m = [1.153, 0.788, 1.112, -1.474, 0.514, 0.778]
The 1st entry is 1.153
Read off the 2nd entry from the left.
Answer: 0.788
Read off the entry just left of 0.778.
Answer: 0.514
Read off the entry just left of -1.474.
Answer: 1.112

Read these off the row that follows.
1) What is the entry just right of -1.42?
2) What is the fifth entry?
3) What is the entry just left of 2.15?
4) What is the 2nd entry from the left?
5) What is the 2nd largest entry?
6) What is the 4th entry?
7) What is the 3rd entry from the left?
8) What is the entry just left of -4.04?
[ 0.98 -4.04 -5.20 -4.07  0.13  1.88 -0.74  2.15 -0.06 -1.42  4.77 -3.62]
1) 4.77
2) 0.13
3) -0.74
4) -4.04
5) 2.15
6) -4.07
7) -5.20
8) 0.98
